Each row below holds a small network's activations on one input, seen along a few directions.
In each table, some parts of the input vary, and every possible input appears once, in random order.
Descriptions start from the smaller parts, as in this example, which fits no table here: one of 3 separate values, together with either a single point or one of 11 places around a ring or (one of 4 places along a line, together with one of 8 places around a ring).
Shared parts are said once, and a part with two or three values counts as separate values.
In the rows, 128 means zero.

Other details of the inputs shift rows strongly along two fixed directions, in all tables alike. That doesn't count.

Rows:
r1: [114 104 134 185 114 151 158 158 123 130 110 158 110 143 106]
r2: [107  84 134 145 107 119 181 161 141 132  90 174 104 170 109]
r3: [111 103 142 132 142 105 149 163 135 122 121 126 118 149  97]
r4: [134 139 118  96 164 116  53 172 139  76 159 106 157 106 120]
r5: [112  83 131 146  89 127 185 124 136 140 103 175 113 165 143]
r6: [162 184 121 112  65 180 135  34 108 152 141  97 157 117 183]
r7: [121 169 110  93 148 159  73 142 110  63 133  89 137  91 102]
r8: [155 160 119 130  83 144 129  18 105 209 142 122 172 134 187]
r9: [110  97 130 130 127 103 149 165 131 118 119 129 127 144  98]
r10: [113 112 142 182 138 142 162 161 135 133 103 161  89 133  96]
r11: [ 75  84 120 156 153 131 142 169 107 127  70 162 109 167  73]
r12: [143 150 129  89 195 105  53 169 142  77 156 103 133  92 116]
r13: [174 161 138 101 112 119 121  47 138 160 170 120 143 102 205]
r14: [141 142 121  96 140 101  80 132 125 113 170  80 173  92 143]
r15: [107  78 130 155 107 122 178 168 131 125  94 154 124 175 107]
r16: [108  91 139 155 122 114 189 160 138 136  95 157 100 177 101]
r17: [105 147 104  99 206 116  29 167 112  88 142  98 141  92  85]
r18: [139 116 136 131 139 111 148 139 131 131 123 131 113 143 123]
r19: [126 132 118  98 165 117  57 161 139  65 162 115 152 103 125]
r20: [125 127 130 164 128 139 134 152 126 131 126 145 108 111 111]
r21: [124 124 129 165 123 143 135 149 120 130 126 144 117 112 119]
r22: [119  94 127 147  94 114 186 140 133 146 104 154 114 167 120]
r23: [171 171 133 103 106 122 122  64 141 168 174 112 151 115 195]
r24: [115 143 121 121 105 170 148 120 120 113 100 125 109 129 109]
r25: [152 182 122  90 147 164  89  90 122 105 139  82 128  81 137]
r26: [138 138 135  91 197  95  62 169 131  85 163  81 140  92 103]
r27: [115 147 127 122 127 170 144 121 125 110 100 120 105 129 105]
r28: [160 143 133 116  77 118 135  66 126 174 168  95 180 122 188]
r29: [125 152 125  89 195 106  51 166 146  60 167 110 138  90 116]
r30: [120 114 147 166 168 133 125 180 131 109 105 145  86 111  86]
r31: [142 124 127 122  84 123 159  80 142 157 140 151 131 137 176]
r32: [153 171 122 127  94 134 133  12 113 225 148 118 145 126 192]
r33: [147 121 120 132  78 119 165  92 127 167 135 126 147 141 171]
r34: [119  91 132 143  91 125 180 138 133 146  99 165 119 166 139]
r35: [100 104 131 151 152 123 142 128 116 154  82 152  90 157  96]
Each input here is: one of 5 places along a line, together with either one of 3 separate values or one of 4 places along a line.
Changing only the place on the line of 5 turns r32 into r35. The same change can be made to r23. Which row results?
> r12
Change only the place on the line of 4 in r29. List by row number the other rows that result.
> r3, r16, r23

Rows:
r36: [165 134 126 132  49 118 167  47 122 206 166 119 173 130 208]
r37: [106 103 127 125 148  97 112 188 132 108 133 115 142 134  94]
r38: [123 126 115 100 156 107  79 167 141  82 146 134 148 128 126]
r39: [111 118 121 101 189  91  87 222 151  47 145 107 123 109  75]
r40: [ 99 116 119 155 132 148 146 158 111 122  89 131 109 151  72]
r41: [140 136 127 162  67 173 171  68 113 173 113 137 135 141 167]
r42: [179 174 130  87 120  98  72  70 124 169 203  67 193  87 192]
r43: [102 127 127 128 152 152 111 184 127  66 101 126 100 103  76]
r44: [105 138 107 102 163 145  77 157 116  80 113 120 121 105  95]
r45: [142 150 120  84 139  94  87 102 142 127 165 105 162 113 163]
r46: [105  81 127 132 105 109 172 148 135 133  94 173 118 169 124]
r47: [156 127 138 129  92 128 148 113 144 122 157 140 142 133 168]
r48: [134 140 123 134  70 169 167  53 121 176 113 155 126 150 172]
r49: [ 98 127 134 174 222 123  81 176 124 129 116 156  88  98  69]
r50: [154 181 126 104 137 167  70 117 132  90 162  99 142  76 142]
r51: [125 119 126 106 153 106  92 188 142  63 154 116 131 102 104]
r52: [166 179 130 130  59 163 176  23 125 192 144 111 126 117 190]
r53: [126  81 145 133 104 107 194 101 141 169 100 160 118 183 149]
r54: [104  71 137 169 109 120 175 175 129 118 103 163 130 173 114]
r55: [138 151 131 136 115 146 136  89 106 165 121 110 133 131 129]
r56: [126 156 134 110 187 138  93 167 123  75 119  98 105  98  86]
r57: [ 86  90 130 157  99 154 207 118 116 152  58 175  82 190  98]
r58: [180 169 128 126 177  71  37  96 136 175 212 104 151  65 183]
r59: [144 173 125  88 168 137  68  82 113 115 151  85 140  98 139]
r60: [127  82 149 139 126 109 195 169 149 130  99 152  96 168 109]
r61: [ 87  80 126 186  90 162 208 150 113 145  50 169  93 176  84]
Changing only one part turns r36 into r61. The same change can be made to r47. Which row results?
> r50
What do these inputs look like to the network?
> one of 2 separate values, together with either a single point or (one of 3 separate values, together with one of 4 places along a line)
Change only the choice among 2 separate values in r58. List by row number the other rows that result.
> r49
Change only the choice among 2 separate values in r57. List by row number the other rows that result.
> r45

Rows:
r62: [149 148 131 120  88 127 166  32 132 199 142 139 125 144 198]
r63: [110  87 139 186 100 124 198 120 123 187 101 178 116 187 125]
r64: [159 134 146 144 119 125 164  93 136 161 141 131 114 138 161]
r65: [ 98  88 141 134 140 124 158 221 151  54 103 135 101 141  57]
r66: [132 142 117  99 122 127 113 119 135 103 127 134 143 132 139]
r67: [154 159 123  89 127 123  83  61 130 134 161 110 159 107 176]
r68: [ 97  89 133 170 121 101 168 148 122 170  96 168 113 152 104]
r69: [160 133 140 139 113 111 167  95 133 178 131 128 105 122 155]
r70: [145 156 100 101 161 120  35 156 120  94 182  80 185  79 136]
r71: [159 212 116 139 120 196  90  68 117 136 156 114 123  51 161]
r72: [132 166  96  88 160 104  39 176 128  65 183  74 185  66 118]
r73: [ 66 102 122 136 161 169 144 175  89  97  40 115 100 172  29]
r74: [144 149 117 109 168 115  28 140 120 107 179  86 174  80 139]
r75: [ 95  82 151 151 139 128 162 223 143  77  85 161  93 169  69]
r76: [ 84 100 122 105 208 101  81 206 137  79 104 127  87 125  60]
r77: [142  97 161 163  72 139 215  89 132 182 102 169 110 171 162]
r78: [150 131 121 101  57 143 165  52 126 153 144 126 143 141 186]
What do these inputs look like to the network?
> either one of 2 separate values or (one of 3 separate values, together with one of 5 places along a line)
Start at r65 and move only the place on the line of 5, one step at a time. The first step leads to r75. Which rows follow, in order?
> r77, r64, r69
Change only the choice among 3 separate values in r63. List by row number the other rows that result.
> r62, r64
Change only the place on the line of 5 in r67. List by row number the other rows that result.
> r62, r66, r76, r78

Rows:
r79: [177 188 120  81  81 151 102  27 120 152 172  90 185 103 212]
r80: [167 184 129 113  99 147 105  86 129 134 178  77 154  67 172]
r81: [102  91 141 150 140 124 169 141 131 156  83 180  89 166 101]
r82: [151 180 119 123 179 109  31 126 106 123 194  71 165  71 131]
r83: [ 86  79 138 166 122 140 194 145 141 139  64 192  68 178  94]
r84: [131 167  99  58 186  99   4 146 115  75 170  61 184  71 124]
r85: [152 143 128 115  43 156 190  53 134 169 127 120 142 162 179]
r86: [ 87  66 137 160 101 110 208 135 120 166  66 153 115 201 116]
r87: [ 94 112 127 142 201 147  76 245 127  30 108 131 111 102  43]
r88: [122 103 150 146 102 139 221 141 136 133  82 162  69 166 109]
r89: [107  82 145 162 123 145 209 151 136 123  58 187  66 174 101]
r90: [179 190 111 127 101 139  86  48 110 191 193  88 174  80 193]
r91: [ 95 126 100  81 198 123  33 205 124  26 136  99 143 103  60]
r92: [177  93 144 139  43  77 203  87 158 197 179 169 159 156 215]
r93: [ 76 110 113 151 195 132  70 236 125  44 108 137 105 104  42]
r94: [145 135 148 133 133 109 148  76 137 190 130 131 117 142 158]
What do these inputs look like to the network?
> either a single point or (one of 3 separate values, together with one of 5 places along a line)
Change only the choice among 3 separate values in r93. List by row number the other rows that result.
> r83, r91
